These are the activations of a small neural network, seen along a few directions. Each row is one input.
Each table varies a few parts of the input and shows all the possible inputs, shuffled.
A made-up example of a description, with smaller parts first: one of 8 places around a ring, together with either a single point or (one of 2 separate values, together with one of 4 places along a line) or one of 11 places along a line.
Shared parts are said once, and a part with two or three values counts as separate values.

A family of inputs:
r1: [ 38 -25 -22  13  19   8   3  14  25   9  16   0]
r2: [ 31 -20 -30  18  27 -15 -26  31  22  -7   4   9]
r3: [ 13  25 -32 -26 -23   7  -1  45 -47  19 -24 -16]
r4: [-23  -6  -5  29  13 -34 -36   8  18  -4  33  29]
r5: [-17 -10   1  24   4 -11  -5 -10  21  12  46  21]
r6: [-28  11  27   0 -11  -2  17 -40  -4  -6  -4   0]
r7: [-38  43  -1 -14 -41 -11 -10  27 -48  26   4   3]
r8: [-37  18  40 -17  -4  -5  -6 -22  -5 -28 -14  -7]
r9: [ 28  -5   3 -11   5  18  25 -16   0 -10 -34 -19]
r10: [ 35 -23  -9   0   6  25  23  -6  13  11  -7  -6]
r11: [-22  -9  11  14 -10   7  14 -30   6  10  22  13]
r12: [ 18   2  15 -30  14  15   2  -1  -2 -33 -43 -27]
Describe the family of inputs behind these rows.
> one of 2 separate values, together with either a single point or one of 5 places along a line
The inputs of r5 and r1 match in every part but the choice among 2 separate values. If r11 is changed in the same way as r5 into r1, which row does it become?
> r10

A family of inputs:
r13: [ 26 -33 -12  25  10  16   4   5   5   5 -36  -1]
r14: [ 26   0 -30 -11 -16  -7  15   7  -9  40  14  14]
r15: [-24  19  17 -22 -27  13  -2 -16  -7 -18 -14   9]
r16: [ 13   7  -1 -19  -1 -11 -10  29 -18   8 -48 -29]
r17: [-18  32 -12  12 -11   1 -12  28 -17  -3  13   2]
r18: [  6  30  14 -18  -2 -14  11 -10 -32 -24 -37 -25]
r19: [ -8   1 -23  18  14 -11 -18   1  15  -4  42  -7]
r20: [ 13  -6   1  -8  23  17   9 -25   6 -24   3 -29]
r21: [ 22 -20 -33 -14  12  -2 -23   9  10   0  20   4]
r22: [ 43 -20  16   3  20  -7  -3  13  37   0 -10 -12]
r23: [-22   4  18  10 -19  -7  14 -17 -12  47  21   5]
r24: [ 22 -15   1  -8  -7  39  -3  25  -1  -2  -4 -18]
r25: [-18 -20   3  15  -5   1   8 -38  11 -15 -20  24]
r26: [-28 -17  13   5  13  -3 -26 -15   9   8  32  -6]
r27: [-12   8  10 -13 -31   1  29 -40   1  22   3   5]
r28: [ -4  19 -19  21 -18 -17  19   2  -9  35  33   1]
r29: [  4  25  12 -15   0  25  16  -2 -24 -24 -22 -18]
r30: [ 20 -26 -38  19   9  -4  -6   7   4   4 -13  34]
r31: [-14  -3  34  17  25 -18 -15  -8  33   9  19  20]
r32: [-32  23  14 -29 -17 -23  -3 -17 -11 -13 -34  -1]
r33: [ 18  14   5  -5  -5  11  49 -28 -16  15  -2 -21]
r34: [-34  -6  22   3  -7  18 -15   4  -8   4  28   8]
r35: [-27 -24  11  38   7  -6  -7 -15  -3   9  -2  24]
r36: [  8  16 -25 -24  -4 -28 -18  29 -19   4 -23   7]
r37: [-35  14  27   1 -15   7 -18   9 -25   6   7   7]
r38: [  0  -4  30  -5   8 -13   4 -30  46 -19  -1  19]
r39: [ -9 -13  11 -13  -7   5  -8 -38  20 -21  10  -1]
r40: [-17   4 -16  11  -6   7  -4  28  -7  -8  39   0]
r41: [-22 -10  15 -21 -22  23  10 -13   3 -23  11   7]
r42: [ 13   9 -23 -19 -11   6 -15  33 -17   0  -5  15]
r43: [-41  22  22  -3  -3 -28 -21   6 -24  12 -15   1]
r44: [-11  -9 -27  49   9 -15   1   4   2  -1   8  19]
r45: [ 23  -1  21  -2  35  -6  24 -16  28 -23  -6 -12]
r46: [ 20   7   4 -12 -10  28  -8  28 -15   3 -28 -17]
r47: [  9 -16  -5  22  20  11  29 -24  -5 -22 -27  -1]
r48: [ 32 -25  -5  -3  11  17 -17   5  15   2  -5 -28]
r49: [  2   8  -4  26  25 -29  -9  13  35  -2  29  12]
r50: [ 32  -7  -4  -3 -17  10  25   3  -5  42 -10 -20]
r51: [ 34 -12 -12  -5  20 -23 -11  16  35  -1  12  21]
r52: [-24  36 -15   6  -2 -37 -13  26 -19   2  -7  -6]
r53: [  2   2   6 -14   7  35  24  -5  -9 -28   3 -17]
r54: [ 14 -11 -25 -16  -6  17 -10  28  -4  -4  20  14]
Describe the family of inputs behind these rows.
> one of 6 places around a ring, together with either one of 2 separate values or one of 5 places along a line
The inputs of r46 and r42 match in every part but the place on the ring of 6. If r50 is changed in the same way as r46 into r42, which row does it become?
> r14
The inputs of r24 and r54 match in every part but the place on the ring of 6. If r16 is changed in the same way as r24 into r54, which row does it become?
> r36
List by row number the other rows that have the place on the ring of 6 in common with r35.
> r23, r26, r31, r34, r37, r43
Change only the choice among 2 separate values in r14. List by row number the other rows that result.
> r30
Start at r51 and move only the place on the ring of 6, one step at a time. The first step leads to r22. Which rows follow, in order?
> r45, r38, r31, r49
Start at r21 and move only the place on the ring of 6, one step at a time. The first step leads to r19. Which rows follow, in order?
> r26, r39, r20, r48

A family of inputs:
r55: [-16   4   9  12  12 -26 -28   7   0  -2  19  16]
r56: [-10  -9   3  17  19 -19 -16 -19  33 -12  36  17]
r57: [ -1  -2 -17  19  12 -19 -22  -3  18  -4  34  22]
r58: [-47   1  17 -11  -2 -20  -5 -14  11  -7  20   0]
r59: [  5  18  25 -17 -13  33   8   3 -33   3  -5 -25]
r60: [ 41 -25   7  -8   8  39   1   9  11  11   3 -15]
r61: [ 22 -38 -12  23  -1   6  21 -26  15  16 -12  11]
r62: [  5   4  13 -19  24  11  -1  -4   2 -41 -22   1]
r63: [  9  -1 -27  32  -5  -6 -18  19  11  -6   7  20]
r64: [ 28 -26   7   0   9  37  22  -6  21 -25   2  -6]
r65: [ 24  -6   3  -2  20  29  -8 -12  26 -29 -12  -7]
r66: [-29  15   3   2 -22 -24 -15   0  -4  -9  21  15]
r67: [-11   5  38 -19  -2  23   6   3  -4 -32 -27 -18]
r68: [-11  15  20 -21  -7  36  19 -25 -19 -18  -8  -9]
r69: [-14   0   4  -5  -6 -18  14 -21 -19  -2 -34  13]
r70: [-22   0   0   4 -11   3  29 -31 -31  15 -23  -8]
r71: [ 15   2   0 -24  12   0 -11  18  -9 -18 -17 -15]
r72: [-40  15  24   7 -20  -3   5 -33  -1  -3  39   4]
r73: [ 32 -13 -11   5   2   1  26  -6  29  32  -4 -14]
r74: [-10 -35   1  17   2   7   0 -19  43  10  43   4]
r75: [ 36  11  -3  16   4 -25   9   0  22   3 -12  -6]
r76: [ -5  20   7 -20  -8 -24  17   1  -1  16 -29 -15]
r77: [ -4  31   7  -5 -20  -5  34 -12 -15  23 -13 -25]
r78: [ -2 -24 -22  16   8   1   1  -1  21  18  44  11]
r79: [ 15   7   1  -9   7 -10 -26  32 -18   4 -12   0]
r80: [-16   2 -23   8   0 -16 -16  25  -5  -6  -8  15]
r81: [ 30 -24 -27  -3  -6  21  -3  21   8  26  12 -10]
r82: [-42  16  -6   1  -8   1   2 -12 -18  15  32   1]
r83: [-31  -4  10   7   5 -21 -24 -16  25 -15  21   1]
r84: [-33  15 -18   1 -19  15   7   5 -28  18   6   9]
r85: [-27  11 -14   0 -24  -6  -2  28 -16  -3  -8   7]
r86: [ -7  11 -12 -29 -14  -5 -11  28 -23   9 -13 -10]
r87: [  0 -11  12  13  17 -22   2  -9 -12  -5 -35   7]
r88: [ 37  -3  -4  -8  18  10 -11  10   3 -13  -4  -7]
r89: [ 19 -16 -10  31   6 -17   6 -17   8 -11 -22   5]
r90: [  1   9  24 -35   0  12  -3  16 -20  -7 -20 -11]
r91: [ 13 -18 -32  15   1  12   8  16   8  15  20  32]
r92: [  0  23  -7 -20 -18  15   2   4 -39  21   4   0]
r93: [ 15  18  17  -2  14 -29   3   6   4  10 -28  -5]
r94: [ 32  -1  -8  10   5   1 -20  32  -3   3   1  -9]
Describe the family of inputs behind these rows.
> one of 5 places along a line, together with either one of 2 separate values or one of 6 places along a line
The inputs of r85 and r91 match in every part but the place on the line of 5. If r86 is changed in the same way as r85 into r91, which row does it become?
> r81
The inputs of r93 and r73 match in every part but the place on the line of 5. If r62 is changed in the same way as r93 into r73, which row does it become?
> r64
Change only the place on the line of 6 in r92. List by row number the other rows that result.
> r59, r68, r72, r82, r84
Change only the place on the line of 5 in r69. List by row number the other rows that result.
> r61, r70, r87, r89
Change only the place on the line of 6 in r65. List by row number the other rows that result.
> r56, r57, r63, r88, r94
Change only the choice among 2 separate values in r69. List by row number the other rows that result.
> r76

A family of inputs:
r95: [-26  24   9  -7 -14 -27 -18  13 -12   9  -8   9]
r96: [ 12   0 -19 -15   6  -3  -1  22 -11 -14 -31 -19]
r97: [-22  -1   6  18  -2 -14 -28  23   7   7   9  32]
r98: [ 38 -28 -39  20  16   5   9  10  24  10  22  -7]
r99: [ 17  19 -11 -27 -19  24  28  17 -26   2 -33 -18]
r100: [  0  -9  26   6  17   0  -9 -19  25 -21   2  14]
r101: [ 11 -28  -1  17  15   1  16 -38  34   0  32  11]
r102: [ -4 -11 -20  27   6 -16  -7  -2   8  23  57  16]
r103: [-31  22  13 -12 -36   8   3  10 -38  27 -11  -1]
r104: [ 28 -16 -22  -5  16   3 -21  22  12 -14  -4  -3]
r105: [-14  20  28 -16 -11  25  26 -31 -23 -10 -11 -29]
r106: [ -9   6  30  -8   5  -6   2 -27   0 -17 -23  -5]
Describe the family of inputs behind these rows.
> one of 3 separate values, together with one of 4 places along a line
Change only the place on the line of 4 in r95. List by row number the other rows that result.
> r97, r102, r103
Change only the place on the line of 4 in r106. List by row number the other rows that result.
> r100, r101, r105
